A small network was shown many inputs. Here are its activations along a few directions, one row for each input.
In each table, some parts of the input vary, and every possible input appears once, in random order.
A made-up example of a description, with smaller parts first: one of 5 places around a ring, together with either a single point or one of 9 places along a line or (one of 3 separate values, together with one of 4 places along a line).
Shared parts are said once, and a part with two or three values counts as separate values.
In the rows, 128 means zero.

Other details of the inputs shift rows strongly along two fixed directions, in all tables alike. That doesn't count.

Rows:
row 1: 183	136	71	130	118	153	99	87	123	131	196	181	171
row 2: 143	89	77	191	111	84	19	196	101	81	151	135	147
row 3: 188	138	91	150	102	117	145	121	190	75	183	158	165
row 4: 79	177	184	120	120	177	180	63	107	162	91	94	112
row 5: 217	162	85	155	114	128	36	193	101	115	144	129	108
row 6: 197	120	91	142	145	144	56	215	94	110	182	172	111
row 7: 183	108	99	169	107	63	74	227	159	79	179	109	137
row 8: 212	166	89	123	101	118	157	123	159	82	171	173	161
row 9: 100	144	101	129	117	179	187	19	109	96	149	216	194
row 10: 159	104	76	181	124	93	22	188	98	90	153	150	129
row 11: 70	110	186	115	124	108	216	96	183	136	92	100	146
row 12: 191	115	99	164	114	67	76	224	157	83	180	116	128
row 13: 161	134	70	161	91	130	134	136	168	94	181	132	199
row 14: 115	138	86	142	108	173	201	37	156	108	143	135	223
row 15: 196	162	96	178	92	139	34	185	88	111	171	127	83
row 16: 188	131	73	141	128	175	143	120	118	94	188	182	164
row 17: 62	102	186	120	117	103	215	99	184	131	91	92	156
row 18: 129	134	177	118	154	122	125	165	89	184	51	74	57
row 19: 93	141	204	136	144	124	92	140	66	151	68	87	38
row 20: 99	185	204	115	112	132	220	72	143	142	107	93	93
row 21: 54	124	161	112	141	150	179	86	132	165	83	103	163
row 22: 127	123	182	90	156	110	147	195	110	190	68	104	67
row 23: 206	130	99	155	126	76	79	217	154	93	182	131	110
row 24: 153	200	102	125	81	171	212	34	161	123	134	143	191
row 25: 152	158	89	114	110	185	212	33	136	114	127	164	204
row 26: 78	117	186	110	130	112	218	92	181	141	93	107	137
row 27: 94	108	177	108	162	102	103	159	65	169	45	134	67
row 28: 60	86	171	131	144	104	102	186	102	182	70	82	100
row 29: 151	96	76	186	117	88	21	192	99	85	152	142	138
row 30: 60	166	182	137	116	153	165	40	85	144	79	119	103
row 31: 239	112	115	129	141	86	72	189	154	113	200	156	89
row 32: 42	120	158	124	143	131	166	60	109	152	72	135	145
row 33: 76	124	97	153	93	150	165	23	144	77	128	145	242
row 34: 113	120	180	91	166	126	118	181	87	186	57	109	77
row 35: 93	92	184	103	184	97	90	133	71	191	87	131	64
row 36: 77	129	87	151	78	162	177	42	154	109	140	139	245
row 37: 165	132	83	143	125	162	109	100	103	72	175	208	165
row 38: 85	133	176	89	148	161	228	103	130	171	110	143	126
row 39: 218	156	97	179	110	141	55	186	94	100	172	107	80
row 40: 129	164	89	113	93	183	190	31	131	125	126	184	207
row 41: 100	146	97	139	112	164	169	12	139	91	132	168	215
row 42: 59	105	156	124	138	143	196	88	134	156	80	85	164
row 43: 115	153	95	134	94	160	213	52	179	115	155	139	222
row 44: 121	126	35	111	102	165	81	96	155	88	197	153	152
row 45: 106	134	187	119	151	109	91	144	74	162	39	100	58
row 46: 89	147	70	82	103	178	191	33	197	102	182	137	178
row 47: 209	156	79	162	100	124	33	189	96	122	142	139	103
row 48: 192	142	77	123	131	158	102	90	129	124	197	171	176
row 49: 103	92	192	95	189	104	89	134	78	183	85	122	65
row 50: 135	153	202	106	142	81	147	175	125	168	69	83	47
row 51: 171	108	79	169	121	112	35	215	121	103	164	118	148
row 52: 41	82	156	76	174	115	70	145	109	141	87	93	45
row 53: 48	126	155	55	142	124	199	76	186	131	126	99	100
row 54: 92	144	86	142	91	171	180	35	150	119	142	154	227
row 55: 114	112	208	92	173	96	167	197	118	162	106	125	50
row 56: 96	106	196	115	156	69	148	194	143	160	89	78	77
row 57: 74	88	180	129	141	89	134	206	133	174	82	59	105
row 58: 167	98	48	119	140	133	34	190	137	90	191	113	87
row 59: 117	163	192	101	116	124	217	74	163	149	72	111	106
row 60: 52	97	156	129	132	138	195	92	135	152	79	78	173
row 61: 67	88	182	128	165	97	91	164	91	155	59	95	88
row 62: 206	125	87	145	131	113	32	185	85	88	135	170	112
row 63: 119	97	213	95	170	103	165	195	131	158	100	131	43
row 64: 151	196	140	140	72	165	222	22	180	84	163	141	155
row 65: 153	110	54	112	136	135	16	192	137	94	192	123	95
row 66: 84	106	177	115	170	118	109	182	105	184	74	87	87
row 67: 38	109	162	122	128	141	176	93	135	156	81	88	181
row 68: 110	121	38	121	112	146	69	77	139	64	187	168	147
row 69: 96	134	180	127	146	101	92	144	67	170	41	109	56
row 70: 98	94	171	122	174	115	126	181	105	181	73	77	79
row 71: 138	119	72	170	102	130	89	99	129	65	157	154	201
row 72: 126	91	181	93	192	118	123	155	93	205	98	96	64
row 73: 188	115	85	149	131	139	53	211	89	117	180	182	106
row 74: 177	102	78	110	125	97	54	198	186	70	202	128	70
row 75: 53	125	155	114	134	150	178	79	125	177	82	120	149
row 76: 205	145	80	122	121	142	132	104	152	128	208	165	166
row 77: 177	149	69	151	103	140	137	129	164	103	184	147	181
row 78: 133	111	206	81	180	76	146	165	129	189	115	105	54
row 79: 140	206	118	141	73	187	213	29	154	112	163	130	171
row 80: 240	129	107	134	119	91	86	213	149	90	159	159	94
Each input here is: one of 8 places along a line, together with either a single point or one of 4 places along a line or one of 5 places along a line.
The inputs of row 14 and row 54 match in every part but the place on the line of 8. If row 18 is changed in the same way as row 14 into row 54, which row does it become?
> row 47
The inputs of row 67 and row 2 match in every part but the place on the line of 8. If row 34 is changed in the same way as row 67 into row 2, which row does it become?
> row 27
List by row number the other rows that have the place on the line of 8 in common with row 76.
> row 13, row 22, row 24, row 38, row 43, row 46, row 57, row 77, row 79
Change only the place on the line of 8 in row 38. List by row number the other rows that result.
> row 6, row 9, row 16, row 37, row 55, row 63, row 73
A walk changes only the place on the line of 4. It starts at row 7 and steps to row 12. List the rest of the walk in order.
> row 56, row 23
A walk changes only the place on the line of 5. It starts at row 64 and steps to row 59. List the rest of the walk in order.
> row 80, row 63, row 31
